These are the activations of a small network on made-up records, seen along a few directions, one row for each record.
After each row come some of the record's fields: SUL, GILO, ZOF, KIMOK, LUSI, DAL.
Not every record has every field; a missing one is left out.
Other fields move the rows too, some of them a lot.
Strong random noise was added to every row along 19 fixed directions; ignore it. To show where, here is one row again and again, with new noise each time:
[-517 -172    9 -274  304    6 -135  -11 -562  308 -234   84 -427  214
  -19  256  368  402   55    9  238 -203 -100  507  211 -319   21  287
   64   68 -294 -277   81  198    8  181  259 -136 -268]
[ 708    1  352  113   63  292   13  -87  297 -248  123 -222  105  315
   29  191   -3 -491 -142 -209  -87   91  -39   64 -302  -42 -200  250
 -131  -33  283   52  465 -442 -267    3  256  228  407]
[ 191  160   80  247  254   43   55  376  358  -20  209 -106  211 -264
  340 -141   19  -90 -102  234   99  378   55 -135  -87  350  209 -132
 -240 -139 -152    4   85  -92  -33 -114  253  222  231]
[ 184  -56  -75   40 -509  357   42  378 -183 -313 -297  298  188 -276
  343   13  516  254  -48 -207  -87  262  267  -24   90  -51 -148  241
  280  -29   45  342   22 -306  347  128   -1 -247   63]
[-421 -313   41 -150 -421  -40   -2   92 -209  -64  -23    6  -83  338
  -84  -68  222  -45   10  126  -44 -162 -284  101  432 -107   96  284
 -492  231 -122   18 -228  251  141 -120  163  113   44]
[ 318   22   42  220  135  -61  325  -75   63   94   35 -259 -249  113
   78   90  332   54   -5  371 -155  319  367 -308 -457 -378  105  352
 -330  -57 -665   20  258   46  161 -134 -163  501  601]
[ 196  -87   91 -279 -121 -316 -195  -70 -335 -205  -29  -79  -43 -363
  -14  -68 -133 -160 -223   64   57  165 -328  207 -237 -461 -487  375
 -134  101  -34  220  174  125  -57   27 -537   37  117]
[-347   22  274  223  176 -113   98   24 -551 -190   -6  124  181 -364
  -43  121  -19  170  122   81  222  764   50  -50  304  213   30 -264
   78   22 -411  -17   38  116  306 -269  491 -166  737]
[-295 -247  -44  313 -217   65 -401 -167  326   43 -154 -103  163 -339
   80  101  226  389  137  400  217  374 -555   59 -155 -276 -264  110
  534  107 -123 -229   12  304   48  287 -249  411   60]
[ -49   52  270 -353  297  152 -398  799  113 -341  194  758 -243  326
  147 -267  148  -91  540  -58 -472 -176  121  123  579  222  433  -88
   -8 -491    9 -371 -213 -142   68 -107 -645 -420 -527]
[ 152 -169  127 -430  -12 -246  186   40 -497 -133 -193   96 -238 -284
  -65  190 -244  453  -25  113   79  154 -316  360   78 -248  -95  355
 -358  -91 -370  332   95 -153  154 -538 -263   44  468]
[ 323   77 -101  145   11 -180  131  113 -135  -53  282   23  380 -454
  -44    5  -86 -364 -126 -107 -145  288  247  175  -59   16  -53  -19
 -294   11  -18 -155  124 -290 -263  -22 -138 -102  454]
[ 265 -545  230 -171   96  259  399  793  339  -37   66  131 -285  339
  226 -116  225   91  281 -122  -77  -42 -166  199    8  229  299  329
 -253  -91  -37  -45  345 -299   66 -407 -157  618   28]
[-251  -10 -128   31  316   12  168 -158  -79  121  191 -126 -158   70
 -253  -15 -159 -359 -118  -73  137 -243 -144  396 -254  -21   44   42
 -142  155  129 -109  193  523 -138  105   34  233  -41]
[ -79  340 -140   52  246  -50 -170 -265  315  139  -80 -135 -111  -49
  120 -110   69   42 -396  161  228 -247 -168 -127 -314  145  283 -176
  -49  176 -136  295 -174  524   25  117   86 -135 -394]
[ 341  303  163  142  359 -138 -418 -172 -270 -208   58  238  111 -282
  119 -130   28 -238  -41 -331   31  371  161  -35 -188 -275 -234  -52
   70 -292 -167 -166  380  220  -99  237 -611 -460 -219]
[-331   74   44 -209  140   77  -78  588 -563  146  147  108 -344 -155
  266 -372   64 -207 -225  128 -269  100  588 -279  -14  279 -173    3
 -186  119 -343  513  -64  153  316  -38  124 -376 -490]
[  14   34  228  151  747  548  145  528  227  374  637  140  139 -331
 -242   -3 -548 -326   80  221 -642   24   86 -127 -130  546  -30  -48
  -89 -297   77  286  438 -465 -206 -369  105  -34  166]
[ 382 -127 -116 -296  145   42 -278  129   14  209   97  -81 -210 -315
  -47 -291 -211   85  -68  -43   -9 -121 -419  302 -325  -19 -477  362
 -261  -53 -214  356  308  -39 -173 -110 -283  276 -364]
[ 204   56 -124  377  195  113 -391   71  494  405   86   -3  292 -214
  169  -29  581  544  276  426  -85  280 -218 -170  137 -240  149  298
 -286 -411 -726 -437  128 -222 -184  120  -40  276  127]
[-428  235  135 -138  -16  559 -216 -285 -113 -171 -215   86 -365  296
  285  323   44  207 -326  365  -18 -203 -238  115   15 -233  169  372
 -209 -223  -49  405  -98  577  392   61  -62 -284 -252]

[-212 -261 -180  119 -197  567 -230   35  -26  430   33  102   91 -202
  207  419 -338  526   19  -86  -81   15  -68  555  381  471    0  -23
 -335 -205 -118 -137  -53 -381 -194 -175  287 -276 -359] | SUL: sepem / DAL: vado
[ -58  -86  -69  -95   13 -187  418  300 -224  -61  -26  -15   58 -233
    1  -23  141  -92   -7  -73   10  -68   90   31 -112 -485  -89  307
  154  -64  315  -55  259  -17  -18  185 -379  121  104] | SUL: sivi / DAL: vado
[-199  217 -107    2  305 -594  340   90 -310  131 -175  167  204 -355
 -322 -191  -38  335  164  -41  140 -127   25 -323  241 -298   96 -171
  174 -140  -61   78   21    7   43 -136  -34 -186   72] | SUL: modu / GILO: dedo / ZOF: boraf / KIMOK: leni / LUSI: fis
[-256 -133  113   50  388  263  251 -182  -61   45  412  -56 -298   92
 -402   70 -338 -491  125  148 -275   79  -53  128 -398   81  -23  102
  -48   82  -68  -40  258  493   94 -115 -256  365  431] | SUL: fav / GILO: duvi / ZOF: rov / KIMOK: leni / LUSI: fis
[-366 -378  449  367  108  148 -276 -211   59  421  187 -346   99  299
 -294 -145   51 -296  -40   43  -95  132 -292 -687  -27  184 -417  -43
   65  440 -152  241  316  188  -63   -1  681  112 -139] | SUL: mog / DAL: risan
[-129  150  308  118 -103 -103  181  404  112 -703 -235  -23  140  434
  148  -83  312 -296  216  -38  423  137  119  -73  307 -141   62 -108
  491 -102  685 -225  -43   66  207  297  726  326  368] | SUL: fav / DAL: risan
[-257 -260   27 -395  187  533  205  333 -258  -32  473  211 -278 -262
 -328   92 -258 -256  139  239 -482   99 -186  482  -88  480   -9  222
  -77  136  -88  258  -68  -42  208 -316  -75  122  606] | SUL: modu / DAL: risan
[  12   -3  219 -541 -335 -457 -147  395  -47 -801 -104   81 -291  346
  487   23   74 -417  -88  -24  235  -11   34  491  259  -59  324  -90
  -93  145  455 -438 -551   80   -8  139 -399 -128  -78] | SUL: modu / DAL: vado
[-168  -69 -251  115   21   66  153  156 -210  419  -45  -91 -185 -172
  -11  138  -32  390  238  280 -166  145  561  -23 -131  -29 -270  -79
  421  -31 -282 -125   -6 -400   49   27  178  234   22] | SUL: modu / GILO: dedo / ZOF: boraf / KIMOK: detir / LUSI: fis
[ 112  268  113 -292  125 -491 -211 -140 -121  -72   52   71  -21  175
 -412    2  255 -107   99  238 -389 -334  -85 -192  298 -623  166  288
 -349  -80 -228 -125 -208 -187 -226    9 -312 -346  273] | SUL: zut / DAL: vado
[ 151  173  281   -9  539 -141   74  -34  -65 -304    0  107 -349  449
  147  -41   65 -266   52 -429  339  106  214  184  -65  214  454 -312
  -88  -89  -78 -351  197  367   16  -54   21  -89  -78] | SUL: fav / DAL: vado
[ 300  133  292   26  195 -119 -587   39  -29 -348  149  -54 -275   96
  158 -217 -390 -306  305  -32   94  504  261   51 -157  158 -492 -319
  249 -235 -103 -276  101  118  -41   99 -122  148 -214] | SUL: fav / DAL: vado
[  24 -168  245  -26 -140  -23  -71 -108 -141  -41 -187  118  -80  -61
   90   66 -411  300  -64   -1   20  286   -3 -253   -5  288 -180 -289
  165   81 -173  392  -47 -109  244 -453  -81 -164  -93] | SUL: mog / GILO: fub / ZOF: rov / KIMOK: vumor / LUSI: mosem
[ -51 -361  -13  -87 -409 -494  168  148  -15  161  113 -201   57  -57
  -68 -320 -498 -218 -207    4   24  -15   12 -228   67  516  -59 -377
 -453  519  -56  338 -329  -23  -40 -502  132  126  -88] | SUL: modu / DAL: risan
[  30   68 -413  -91  294  504  -50  250 -345  384  -22  134 -269 -134
  -33 -164  219  458  286  -62   18  -53  206  421  -42  -68 -409  392
   62 -423 -355   19  353 -137  108  164  356  329 -289] | SUL: fav / GILO: fub / ZOF: boraf / KIMOK: vumor / LUSI: fis
[ 338  324 -273 -497 -194 -246 -299  -76  -25 -394 -136  445  -52   12
 -345 -135   17 -131   76 -330 -171 -484  125  342  121  201   59 -382
  486  253  306   59 -631 -283  -80   96 -222 -570 -201] | SUL: modu / GILO: fub / ZOF: rov / KIMOK: sugo / LUSI: mosem
[ 153  212  261 -218 -185  400 -443 -251   64 -179    5  165 -232  270
  -68  228 -286   13  -75   52 -509  -66  187 -244  154  617   49 -310
   36  124 -166  505 -498 -427  143 -320  316 -678  -63] | SUL: mog / GILO: duvi / ZOF: rov / KIMOK: leni / LUSI: fis
[-742   -5 -209  -96   12 -628  343  -39 -333   92   22   45  113  -81
 -554 -251  183 -116  100  339   22 -318 -187 -199  290 -463  177  107
  -97  242  -39  -75 -305  631  150  100  -69  109  359] | SUL: mog / GILO: duvi / ZOF: rov / KIMOK: detir / LUSI: fis
[ 588  -74  271 -234   69 -325  160  120  -93 -263 -117  203  -78  204
 -259 -171 -414  107  421 -439  -38  -29   17 -139  194   57 -139 -173
   27 -287   42   91  173 -483  -21 -509 -188   50   71] | SUL: modu / GILO: vovir / ZOF: rov / KIMOK: leni / LUSI: fis
[ 108   52 -394   10 -493  279 -241   61   21 -221  153  449  170   -6
 -366 -475  548  -99  467 -350 -407  -60  148  -90  347  395   90  -68
  -11  116 -313   71 -452  101  287  125  107 -240   72] | SUL: fav / DAL: vado
[-161 -246  110  122 -293   39  -27  516  171 -200   -7    6  -62  -76
  462   28  463   14  137  371 -114  510  338 -188  -44    6   91   39
  313  133 -142 -233 -200  -27  254  181 -199  206  201] | SUL: fav / DAL: vado
[  69  -18  467  -85  253  -31 -281  159  121 -203  316   51   32  -22
 -116 -111  -23 -556   19  144 -376  145 -193 -346 -105  -72 -113  133
   29   34   82   74  126   27  -59   50 -401 -176  184] | SUL: sepem / DAL: vado
[-408  -31  260   55   70   69  119   59 -328  167 -131 -151   60  364
  313  -97  545 -173 -504 -203  298 -123  -84 -319  243  -89  234  235
 -486  245  -14  206  222  362   98  148  596 -322 -366] | SUL: zut / GILO: duvi / ZOF: rov / KIMOK: sugo / LUSI: mosem
[  69 -183   88  372 -499  357  184  -61  250 -493   45   28  116  515
  -91   67  -29 -362  339 -217 -130  148  169   17  113   61   -8  -83
  105  -92  393 -273   23   57  136    3   29  400  308] | SUL: modu / DAL: risan
[-496 -162  242 -125  373  525  451  161 -299 -298  -21  108 -340   95
  265  174  141 -384 -278 -281  313   70 -139  383 -418  125  174  111
  471  213  507  123  386  687  368  220  -93   14  -74] | SUL: modu / GILO: dedo / ZOF: rov / KIMOK: vumor / LUSI: mosem
[-180  245 -134   96  395  160   44 -160  567   74   -9  -43  -53   -3
  -61  264 -130  349  189  566  165 -153 -329  238 -104  -36  415  -41
  202 -322   40 -244 -154  284   18   43    2  384  315] | SUL: zut / DAL: vado
[-139  -25  -13   87  183 -215   73   61   75  -18   59   17   11  -57
  193  288  -64  -79   64  146   22    2  105  350  -83 -557  146  109
   80 -273  275 -717  165   63 -312  257 -763   91  -69] | SUL: sivi / DAL: vado
[-307   -4  123   17  650  159 -248   -3  -37  294  219  -10  178 -272
 -354 -130  191  -94   78   39  147   -9 -645  124   36   -4 -155  193
  139    1  -27  -44  360  263 -182  251  443   25   88] | SUL: fav / DAL: risan
[-298  -48  401   -3   58  130  -63  389  177   25  199 -104  -60  273
  237   34 -342 -126  114  666 -301   71   48 -419  215 -105  -54  143
 -214 -395  127   28  -25 -104   98 -168  -42  196    9] | SUL: zut / DAL: vado
[-164  197    4 -243  342  157    5  103 -692  -26  157   44 -171 -151
  220  -30 -124 -140 -221  -42  251  268  101  465   93  164  -80  127
 -486 -147 -232   40  127  234  131  -42  376 -146   74] | SUL: zut / GILO: fub / ZOF: rov / KIMOK: vumor / LUSI: mosem
[  68  -58  -26   15 -274 -421  103  262   65 -137 -189  -94    8   52
  316 -235  258  286  173  139  285  284  106 -276  195  -63  131  -76
 -116  -35 -291 -190 -240   -9  201  -80   39  349   99] | SUL: modu / GILO: vovir / ZOF: rov / KIMOK: leni / LUSI: fis
[ -47 -131  -61   35 -180  195 -158  327   90  335  262  -98   91 -116
 -316 -216  245   23  273  435 -656   -8  112 -530  110  -52 -393  329
   10   43 -314  271  -68 -466   41   15  278  192  222] | SUL: fav / DAL: vado
[  46  619   -4  -73  799  123   52 -231 -148  117   67   -7 -257  105
  -26  257 -174   69   -3  189   57 -179  312  115 -107 -150  237   23
 -122 -579 -129  -96  113  121  -31  110  224 -227  129] | SUL: modu / DAL: vado
[ 187  280   86  379  -79  -88 -212  170  518 -301 -288 -263  115   21
  207   -4 -200  436  330  426  411  396   49 -118  103   37 -254 -319
  517 -383  122 -151  -85 -317   37   -1  669  672  204] | SUL: sepem / GILO: duvi / ZOF: rov / KIMOK: sugo / LUSI: mosem

Here are new rows. What are their fields?
[ 638   36  192 -454  284 -175 -385   43  325  167  -66  193  103   15
 -122 -110   68  -12 -235 -386 -177 -663 -482 -126  -21  -59   32  163
  -47   40  231  360  128 -489 -433  -19 -367 -619 -599] | SUL: sepem / DAL: vado
[-344  112  234  367 -168 -172   38  340 -323   99  -79 -345  257  -30
  637 -196  202   91 -254  285  292  586  420 -744  391   39  -58  -87
 -453 -126 -313  126   26   14  254  -11  776  -68  -45] | SUL: zut / DAL: vado
[-181 -471   50 -187 -484  167   53  242   29  -84   25  -23  -82  213
 -114  107  140 -233  -24  -10 -241 -176 -130  259   78   60 -112  199
  143  483  331    3 -132 -245  -50   19   31  169   40] | SUL: fav / GILO: duvi / ZOF: rov / KIMOK: sugo / LUSI: mosem
[ 232  303  406  296  314 -199   29 -371  222   -4 -182 -228  272  596
  217  286   58  -31 -249 -103  465  -30    8 -224  280  -37  416 -240
 -393 -185   90 -274  135 -153 -265  -69  804 -167  170] | SUL: modu / DAL: risan
[-131 -304  153  477   24  144 -405 -455 -303  313 -138   64  -71  313
 -309  221  339  406  587 -231  -57  454  234 -145  184 -119 -329 -153
  449    8 -662 -546  258 -128    8   82  333   -3   43] | SUL: sepem / DAL: risan
[  -8  173 -100 -125   83   94  -66  367  197 -216  129   63 -108  169
  -76 -171  306 -289  287  183 -187 -204  146  132   30 -204    6  219
  197 -194  253 -265  -92  -31  -23  378    8  269   95] | SUL: fav / DAL: vado
[-179 -290    1 -219    7 -168  -68  -79  143  124 -139  -10 -240  -21
 -279   30  158  307  214  106   33 -159 -384   34  -62   25   81    1
  377  350 -152   21 -205   85   27  -46  -89  103   59] | SUL: sivi / DAL: vado
[-248  -44 -538  280 -806  120   65   80  -99 -114 -108   13  174    5
  306   27  387   22  -19  -43  -65  -29  456  228  208 -413  -16  248
 -220  -99  146 -376 -220  152   64  445 -230   83 -228] | SUL: fav / DAL: vado
[ 314 -139  239 -228  208 -316  780  470  239 -440 -225  144 -579  348
  176 -171   93  -18  155 -371  114  -38  420 -279 -414  385  667 -420
  450  250   91  216  -19   49  387 -465 -410  198   35] | SUL: sivi / DAL: vado
[ 327  191  188   43   31 -394 -164 -387 -101 -317 -202   -3 -157  218
 -132  -94 -241  -50  108 -241  135   88  139 -252 -179 -281 -243 -253
  251  -97   -5   23   84  152   40  -55 -319  -54 -120] | SUL: modu / DAL: risan
[ 354  140   -4 -142  266   -1  -63  317  390  239  310 -116   14 -458
  156  188 -301 -243 -281  471 -491  -78  281  -41 -467  100  -25   51
   40   11  109  157  -60 -551 -337   39 -438 -156   77] | SUL: sepem / DAL: vado
[ 482  383 -155 -190  -72 -543  103 -344  246 -553 -335 -116  -95  -58
   97  150 -271  184  -41  177  530  -19 -110  368 -223 -336  161  -91
   68 -239  197 -130 -284  200   11   20 -289  334  448] | SUL: mog / DAL: vado
[-223 -459 -225   76 -109  555  417  456 -330  101   49  198 -230  -89
 -109 -181  135   85  348 -321 -161   50  185  260 -142   -3 -297  377
  148  -93    3  149  459  226  334   -6 -183  424 -130] | SUL: zut / DAL: risan
[-543 -270  336   72   74  189  223  605 -120  310   68  138  408 -171
 -112  -64  252 -100 -123  -39 -357 -155  -25 -699  359  184  -30    6
  381  264  415  460  143 -441   47   -3  435 -520 -138] | SUL: modu / DAL: vado
[ 542  357  173  281   62  327  -63  -99  432 -241 -293   -1  248  -33
  530  -53  142  177 -311 -247  319  212  -71 -389 -254  114   77  -81
  171 -284  173  384  310  -48  154   49   59 -126 -247] | SUL: zut / GILO: duvi / ZOF: boraf / KIMOK: sugo / LUSI: fis
[-326  117   27  239 -283  139  -43 -194 -222 -119    9   69  360 -131
  -74 -200 -210   42  -49 -212   -8   32 -272 -368  437   14  -81  -20
 -380 -232   76  348   60  304  168 -145  109 -343 -208] | SUL: sivi / DAL: vado
[ 162 -370 -227  138 -270  456   99 -211  125  437   54  -76 -203   45
   17  -81  220  336  -26 -161 -175  171    3 -178 -276  608   97  -25
 -267  410 -753  358  -22   -9  266 -390  156  200  -67] | SUL: zut / GILO: dedo / ZOF: rov / KIMOK: vumor / LUSI: mosem
